Each row below holds a small network's activations on one input, seen along a few directions.
In each table, some parts of the input vary, and every possible input appears once, in random order.
A made-up example of a description, with smaller parts first: one of 8 places around a ring, together with either a single point or one of 11 places along a line or (one of 3 separate values, together with one of 4 places along a line).
Shared parts are said once, and a part with two or three values counts as separate values.
In the rows, 128 means zero.

Other details of the inputs vary at random and push rows far along two fixed directions, the same in every table; ignore that.

A family of inputs:
r1: [ 82 161 121 173  96  88 144 116 144 103 122 150]
r2: [161 120 126 123 143 153 160 150 118 109 134 117]
r3: [150 118 105  95 176 165 118 115 134 130 141 129]
r4: [103  60 203 149 122  67  54 176 103 169  93 105]
r5: [160 113 136 131 128 155 162 142 123 119 143 142]
r6: [ 82 170 127 165  93 100 130 109 142  89 123 135]
r7: [151 125 118  90 152 144 165 153 127 122 132 100]
r8: [ 73 181 118 142  98 101 130 101 149 105 120 122]
r9: [149 115 110 102 159 178 136 122 109 131 138 121]
r10: [149 138 121  89 140 159 132 136 152 128 145 123]
r11: [161 115 137 118 133 161 153 145 119 107 138 122]
r12: [157 103 122 137 147 170 147 130 109 126 146 152]
r13: [149 133 121  82 145 150 135 147 153 125 151 118]
r14: [153 118 133  90 133 164 155 141 136 120 142 107]
r15: [159 112 140 116 126 161 158 145 130 101 144 122]
r16: [178 117 112 115 131 137 160 136 119 152 138 134]
r17: [117  63 186 130 115  55  46 164 102 199  92 105]
r18: [ 78 169 119 164 100  92 136 116 143  90 116 132]
r19: [155 108 139 123 124 146 168 152 134 108 154 137]
r20: [116  48 197 123 108  55  42 173 110 199 100  99]
r21: [ 87 195 106 140 114 114 105  93 151 125 115 140]
r22: [ 89 163 132 179  87 108 136 101 141 106 123 159]
r23: [154 142 110  95 157 152 134 141 139 134 136 118]
r24: [159 104 120 123 153 178 140 132 104 115 141 132]
r25: [ 85 173 117 166 109  92 135 114 131  98 108 132]
r26: [ 70 179 109 141 106  93 136 109 150 106 114 118]
r27: [110  36 200 156 143  97  38 144  94 167 103 118]
r28: [159 117 127 136 136 147 166 145 121 119 138 138]
r29: [ 96  76 189 103 138  77  25 177 132 178 101  84]
r30: [155 128 118  99 150 155 158 144 123 126 132 103]
r31: [105 167 115 159  78  96 130  88 141 137 123 159]
r32: [158  93 125 124 163 167 143 122 113 105 140 127]
r33: [168 107 107 120 139 158 138 117 107 157 145 152]
r34: [150 139 109  86 160 142 139 150 142 132 136 115]
r35: [101 154  96 171 114 102 119  62 125 136 120 166]
r36: [ 82 186  91 147 131 129  90  79 135 129 116 152]
r37: [ 74 167  99 158 132 117 114  64 129 111 110 134]
r38: [156 122 128  92 141 164 152 140 124 126 136 107]
r39: [173 110 123 102 116 135 163 141 133 140 155 135]
r40: [106 172 109 163  86  96 128  87 131 141 117 159]
Description of these inputs: one of 5 places along a line, together with either one of 2 separate values or one of 6 places around a ring.
Q: Changing only the place on the line of 5 turns r5 into r21. The same change can be made to r22. Which row results?
A: r10
Q: List by row number the other rows that have the place on the line of 5 in common with r32.
A: r2, r6, r11, r15, r18, r24, r25
Q: Change only the place on the line of 5 in r36. List by row number the other rows that result.
A: r9, r12, r24, r33
Q: Change only the place on the ring of 6 in r38. List by row number the other rows that result.
A: r7, r8, r14, r26, r30

A family of inputs:
r41: [100 141 140 131 105 100 101 124 137 140 116 122]
r42: [153  86 151  94 157 147 125 170 123 131 138 101]
r43: [115 130 136 150 109  91 127 128 119 140 113 134]
r44: [101 133 125 142 124 109  91 110 119 147 111 130]
r45: [161 158  94 108 130 176 206 124 147  86 161 137]
r46: [ 95 139 136 143 128 107  94 117 125 122 104 118]
r47: [171 144  88 130 130 161 223 128 130  89 156 146]
r48: [164  90 139  85 161 147 115 157 121 151 130 100]
r49: [102 207  84 168  99 134 174  80 152  82 137 171]
r50: [ 92 142 131 131 122  97  95 127 138 139 112 120]
r51: [108 138 138 145 107 104  97 119 133 143 120 137]
r52: [169  78 143 100 148 147 120 147 117 152 141 124]
r53: [165  73 150 111 148 155 127 149 115 136 142 124]
r54: [ 95 133 136 153 126 117  96 111 115 134 111 128]
Q: Describe the family of inputs behind these rows.
A: one of 2 separate values, together with either a single point or one of 6 places around a ring
Q: Changing only the choice among 2 separate values turns r50 into r42. The same change can be made to r51. Which row results?
A: r49
Q: Change only the choice among 2 separate values in r47. List by row number the other rows that result.
A: r43
Q: Change only the choice among 2 separate values in r44. List by row number the other rows that result.
A: r54
